A small network was shown many inputs. Here are its activations along a few directions, one row for each input.
Each table varies a few parts of the input and shows all the possible inputs, shuffled.
Descriptions start from the smaller parts, as in this example, which fits no table here: line(4) and (point or line(9) or (values(3) and ring(8))).
Shared parts are said once, and a part with two or three values counts as separate values.
(in the rows, 128 means zero)

Other details of the inputs vary at random and push rows far along two fixed directions, the same in every table; ignore that.

Rows:
x1: [ 82  96 105 146 101 137 171 110 154 143 108 141 108 126]
x2: [169 195 154 130 128 102  83 140 122 138 141  94 114 137]
x3: [ 79  96 107 163 104 144 173 107 134 141 121 146 127 121]
x4: [182 114 110  79 174 116 121 152 111 100 156 139 136 114]
x5: [138 164 140 155  99 142 111 120 129 147 105  91 104 146]
x6: [103 169 198 158  96 176  79 138 124 112  69 128 131 140]
x7: [ 92  55  76 114 123 131 190 117 146 128 118 159 128 118]
x8: [139 127 124 141 125 127 136 135 116 137 130 121 114 109]
x9: [163 192 155 124 126 115  76 135 131 137 127  81 104 155]
x10: [177 188 157 138 133 133  81 129 108 121 143  98 131 149]
x11: [152 123 108  78 170  75 124 140 133 108 174 154 150 129]
x12: [130  72  87  84 160 102 151 123 134 116 150 144 163 137]
x13: [158 121 112  78 183  95 119 139 120  93 189 164 168 125]
x14: [156  72  83  95 154 121 159 143 111 112 136 143 137 108]
x15: [172 154 128 109 146  99 104 143 116 130 149 108 134 126]
x16: [103 169 203 160 102 165  75 140 115 121  83 126 152 130]
x17: [140 204 157 139 123 113  83 123 136 107 148 124 112 170]
x18: [ 77  86 102 141 103 147 163 101 150 148 105 127 122 141]
x19: [181 112 108  83 172 120 121 147 107 102 154 137 144 118]
x20: [135 166 153 162 111 149 112 126 119 148 123 103 108 121]
x21: [155  76  94  90 163 126 159 149 120 115 142 147 130  94]
x22: [138 166 151 163 111 152 109 125 115 146 126 101 117 125]
x23: [175 151 132  91 155  95  98 149 129 125 143 103 117 131]
x24: [134 155 144 158  98 142 108 114 126 159 105  77 114 151]
x25: [114 106 165 128 124 162 109 140 112 103  85 150 166 121]
x26: [ 76 138 130 179  83 146 149 100 148 158 108 118 116 140]
x27: [159 118 106  91 168  92 124 132 119  89 173 156 161 145]
x28: [133 163 145 152 100 142 103 119 132 156 103  78 103 152]
x29: [143 124 115 122 123 127 132 132 128 135 116 113 110 125]
x30: [148 120 109  89 172  85 130 140 124 100 176 162 148 124]
x31: [152 107 156  67 183 110  91 177 103  79 134 173 189  99]
x32: [125  80  94  97 159 121 158 124 122 110 164 166 166 119]
x33: [106 173 144 164  95 128 112 104 138 145 127 111 124 160]
x34: [ 87  57  81 137 121 136 193 111 126 130 130 162 145 114]
x35: [ 74 130 129 161  88 150 142  99 156 154  98 113 101 152]
x36: [ 93  49  82 121 130 153 191 112 135 121 127 169 142 117]
x37: [ 79 132 124 172  80 155 148  98 151 149  98 119 109 153]
x38: [155 154 126 107 148  95 103 122 130 106 159 130 150 161]
x39: [ 72 136 137 180  88 169 152  99 150 145 106 134  98 134]
x40: [124  46  77 124 120 141 188 121 121 144 107 128 137 105]
x41: [151 121 111  84 170  82 130 143 129  96 175 165 141 123]
x42: [ 72  69 147 135 109 185 156 139 126 111  58 166 134  95]
x43: [139 172 148 151 104 125 111 128 132 154 115  96  96 128]
x44: [148 217 226 119 141 123  38 167 121  94 115 134 135 127]
x45: [141 122 119 141 123 132 135 129 109 134 131 116 129 118]
x46: [104 167 147 152 107 125 104 105 141 149 131 102 130 163]
x47: [149 157 126 111 148 106 104 126 127  97 158 141 136 155]
x48: [ 60 118 182 174  81 193 138 135 136 133  44 145 109 105]
x49: [ 75 137 133 175  82 143 151 103 156 158 104 121  99 132]
x50: [116 130 129 126 137 127 136 120 137 120 150 153 125 122]
x51: [130 167 147 173  98 143 116 122 116 150 116  98 107 129]
x52: [178 116 110  87 168  92 128 155 112 108 159 140 130 102]
x53: [178 148 128 120 145 115 107 136 105 112 145 114 135 137]
x54: [158  78  87  83 156 103 159 150 127 122 135 139 127 101]
x55: [113  44  81 117 129 132 186 130 125 157 113 122 136  91]
x56: [117  91 103 145 110 152 167 125 122 136 103 126 105 109]
x57: [172 197 156 135 131 113  85 143 120 118 139 104 101 140]
x58: [172 195 161 139 133 132  76 132 106 127 150  96 131 140]
x59: [160 191 160 128 125 105  80 137 131 147 132  85 103 139]
x60: [138 154 134 100 156  87 100 131 141 124 163 126 139 145]
x61: [147  66  89  82 162 101 157 148 122 139 140 129 140  95]
x62: [ 61  70 156 153 103 179 159 140 125 135  60 163 141  79]
x63: [132 198 163 129 127  98  80 121 149 134 147 108 113 159]
x64: [147 111 107  66 176  79 123 142 144 105 165 147 142 135]
x65: [154 123 113  79 176 107 121 136 129  87 172 164 147 135]
x66: [ 92  55  82 122 129 131 195 122 140 121 126 172 123 109]
x67: [162 193 152 142 119 115  86 130 117 140 135  87 124 146]
x68: [ 90  89 111 156 109 164 167  97 133 132 122 147 137 135]
x69: [ 69 129 131 172  86 145 144  97 149 167 107 109 117 141]
x70: [ 75  95 116 159 107 156 172 106 140 146 123 151 123 115]
x71: [137 113 117 123 129 125 129 128 120 149 125  99 134 121]
x72: [110 128 137 170  95 165 147 118 126 158 103 114  95 105]
Each input here is: ring(8) and (point or (values(2) and line(4))).
Changing only the ring(8) part turns x70 into x50. The same change can be made to x8. Which row results?
Answer: x52
Changing only the ring(8) part turns x65 into x13. The same change can be made to x4. Which row results?
Answer: x22
Start at x72 and move only the line(4) part, one step at a time. The first step leads to x52. Which rows follow, in order?
Answer: x43, x59
Change only the values(2) part in x9. List by row number the other rows that result.
Answer: x35
List by row number the other rows that have the ring(8) part in common with x21.
Answer: x1, x23, x39, x48, x54, x57, x64, x66
List by row number the other rows that have the ring(8) part in common with x36.
Answer: x5, x6, x14, x18, x19, x28, x37, x47

Rows:
x73: [220 156 103  58 198  66  89 142 110  92 210 127 157 150]
x74: [130 109 106 118 148 118 148 127 121 113 160 158 147 116]
x75: [144 157 135  97 158  84 101 140 134 110 170 144 146 134]
x76: [ 78  88 132 149  98 162 155 121 138 147  81 133 132 114]
x77: [136 193 163 126 133 114  78 130 137 102 141 131 120 163]
x78: [110  67  97 126 116 130 172 127 126 152 101 121 128 106]
x79: [101 157 143 161 104 136 133 117 141 137 126 133 103 131]
x80: [155 115 130  97 156 122 124 154 116 115 131 138 124 101]
x81: [ 91  90 128 160  98 179 159 117 122 137  89 137 135 113]
x82: [149  93  99 124 136 130 149 135 108 130 128 123 139 110]
x83: [126  81 116 102 145 125 145 145 122 131 121 135 142  96]
x84: [136 196 181 178  98 159  85 124 115 143 110  90 110 138]
x85: [145 102 106 115 132 122 146 141 122 130 119 123 117 109]
x86: [124 209 155 166  93 123  89 104 147 161 130  76  98 172]
x87: [136 104  91 116 134 117 159 121 140 136 140 124 109 126]
x88: [128 195 184 155 104 149  79 129 133 126 101 112 109 147]
x89: [124 100 111 108 147 126 140 123 122 101 145 158 156 136]
x90: [ 70  94 124 148 104 143 154 106 150 139 101 139 134 139]
Changing only one part turns x84 into x80. The same change can be made to x74. Which row results?
Answer: x79
Describe the family of inputs behind these rows.
Answer: values(3) and ring(6)
Change only the values(3) part in x77. List by row number the other rows that result.
Answer: x89, x90

Rows:
x91: [ 88 125 133 141 102 135 136 115 146 160  98 103 115 143]
x92: [162  66 103  39 204  77 132 164 112  74 173 189 198 101]
x93: [138  96 122 135 131 131 150 151 108 162 119 109 130  67]
x94: [103 120 114 161  98 155 134  98 123 156 119 110 131 144]
x95: [174  97  91  76 192  90 144 138 114  93 197 171 158 114]
x96: [ 85 131 136 155 103 133 147 118 156 146 116 127  94 124]
x97: [158 179 143 151 118 129  93 116 120 130 125  86 119 169]
x98: [184 243 165 117 143  97  52 143 139 110 157 109  93 159]
x99: [185 228 196 108 136 112  40 148 124  93 133 109 117 158]
x100: [101 125 143 164 106 175 135 113 120 131 110 133 137 127]
x101: [132  98 106 117 122 131 145 128 141 141 105 112 118 135]
x102: [103 101 110 127 121 117 144 116 131 146 123 127 152 133]
x103: [ 98 112 112 137 124 117 155 121 135 138 140 153 129 117]
x104: [123  97 120 134 115 161 146 133 110 110 111 140 129 118]
x105: [115 133 117 169  98 153 159 111 129 134 122 124  95 127]
x106: [ 98  97 137 120 134 136 138 134 138 122 100 146 132 112]
Describe the family of inputs behind these rows.
Answer: point or (values(3) and ring(5))
Change only the ring(5) part in x102. List by row number the other rows that result.
Answer: x91, x94, x97, x101
Change only the values(3) part in x92. List by row number the other rows that result.
Answer: x102, x103
Change only the values(3) part in x97. List by row number the other rows that result.
Answer: x104, x105

Rows:
x107: [118  60 101  93 156 141 168 163 124 108 123 175 131  68]
x108: [120  59 106 131 128 163 159 144 101 113  94 144 154  95]
x109: [ 70  56 108 140 118 155 177 102 132 141 120 150 162 113]
x110: [115 182 137 156 108 131  99 103 129 155 140  82 122 169]
x111: [163 187 122 138 133 117 100 118 113 112 163  95 134 171]
x112: [136 193 173 155 101 145 105 148 129 145 116 109  90 115]
x113: [135 138 132 124 131  93 115 132 139 143 129 102  93 145]
x114: [120  62  88  99 129 128 167 121 151 149 109 119 123 124]
x115: [145  80  93  65 196  94 163 145 133  81 191 198 161  94]
x116: [185  73  82  92 166 104 158 147  99 117 144 131 158 101]
x117: [186 204 132  83 181  64  79 145 135  90 209 156 139 141]
x118: [166 188 124 130 134 116  98 112 117 117 169 112 111 161]
x119: [109 198 181 195  83 163 102  90 129 130 126 123 108 159]
x120: [127 201 184 194  65 177  97 118 115 155  89  90  88 134]
x121: [130  83 116 102 140 131 145 146 111 141 119 124 158  94]
x122: [104 186 140 151 106 103 104 113 147 140 131  95  90 166]
x123: [151  59 107  50 189 110 126 164 102  95 146 153 183  92]
x124: [ 94 195 155 189  79 138  96  97 138 164 125  97 127 166]
x125: [161 220 153 158 117 114  73 115 116 114 156 110 142 178]
x126: [189  59  66  68 189  99 160 139 108 107 176 148 137 104]
x127: [ 41 110 105 188  48 177 180  79 168 182  68  98  91 151]
x128: [ 89  55 118 119 143 157 160 125 120 127 113 154 161 113]
x129: [171 173 148 114 150 107  72 132 119 143 159  77 130 159]
x130: [176  68  84  44 179  83 145 154 135 117 140 145 159 103]
x131: [ 47  68 132 160 106 153 178 117 146 134  76 156 111 114]
x132: [ 74  12  90 106 131 134 190 150 132 122  80 169 132  69]
x133: [139 217 162 128 112 102  63 117 155 127 139 113 133 184]
x134: [199 185 152  75 176  46  67 165 126 108 162 109 123 136]
x135: [165 177 168 123 135 144  69 147 102  95 131 127 127 123]
x136: [125 173 167 120 144  86  85 129 141 102 148 144 134 151]
x137: [ 76  32  87 160  91 166 208 108 128 191  79 111 127  86]
x138: [ 92 189 191 167  90 163  84 112 154 137  81 113 114 169]
x139: [170 133 115 101 159 100 136 153 129 130 155 133 114  96]
x140: [166  69  99  37 175  97 138 165 127 104 131 156 165  99]
x141: [101 122 108 169  89 150 163  95 131 139 127 143 120 131]
x142: [ 71  45 101 196  61 203 212 116 113 172  48 120 118  90]
x143: [ 90  70 110 108 125 135 164 114 154 124 115 164 155 126]
x144: [ 93  62 113 123 111 129 175 145 130 146  81 140 112  85]
x145: [211 183 131  78 191  73  78 157 128 108 199 117 111 137]
x146: [120  52 103 105 155 153 173 128 109  95 132 184 146 104]
x147: [114 174 176 140  96 152  75 136 142 132  80 107 119 143]
x148: [189  57  67  74 188  98 156 146 104 105 168 131 160 115]
x149: [ 98 172 165 202  82 170 118  97 124 130 112 116 135 158]
x150: [146 196 164 189  80 153 105 108 121 160 108  83  83 137]
x151: [129 182 143 119 132  70  94 128 144 116 155 134 124 161]
x152: [189 207 122  83 182  71  81 145 132 100 208 128 117 151]
x153: [ 33  90 140 237  45 231 188  85 126 157  46 124 110 127]
x154: [110 190 182 165 119 157  98 131 138 121 124 139 101 137]
Changing only one part turns x129 into x123. The same change can be made to x145. Which row results?
Answer: x107
Changing only one part turns x112 into x117. The same change can be made to x144. Which row results?
Answer: x151
Describe the family of inputs behind these rows.
Answer: ring(6) and ring(8)
Start at x135 and move only the ring(8) part, one step at a time. The first step leads to x146. Which rows follow, in order?
Answer: x119, x141, x118, x126, x150, x120
Change only the ring(6) part in x153. List by row number the other rows that result.
Answer: x128, x131, x138, x146, x154
Start at x119 and move only the ring(6) part, one step at a time. The first step leads to x149. Which rows follow, in order?
Answer: x109, x143, x136, x115

Rows:
x155: [164 129  87 110 149  95 138 116 127 129 176 119 127 143]
x156: [118  38  82 122 133 142 193 135 116 139 113 146 134  81]
x157: [102 212 190 178  92 147  82 116 141 133 110 113 104 158]
x158: [ 91 146 151 167  87 151 125 118 140 153  86 105 103 137]
x159: [113 164 157 180  86 166 117 118 127 153  96  97 100 134]
x160: [168 131 130  80 165  90 106 156 122 110 150 135 138 116]
x161: [119  77 104 118 136 140 158 126 119 125 127 145 151 113]
x162: [157 150 142  86 163  95  90 145 127 105 154 133 151 137]
x163: [174 126 122  87 167 104 109 147 111 103 151 132 151 129]
x164: [ 67 102 132 189  79 186 168 101 130 146  89 137 114 119]
x165: [136 178 159 148 118 136  94 123 123 118 131 122 135 149]
x166: [171 156 143  85 165  96  88 154 126 106 149 128 134 128]
x167: [131 154 111 132 123  99 128 112 148 146 152 105 105 152]
x168: [ 81  29  83 110 130 143 196 126 136 126 108 175 146  96]
Changing only one part turns x168 into x165. The same change can be made to x160. Which row results?
Answer: x156
Describe the family of inputs behind these rows.
Answer: values(2) and (point or line(6))
Change only the values(2) part in x158. List by row number the other rows that result.
Answer: x163
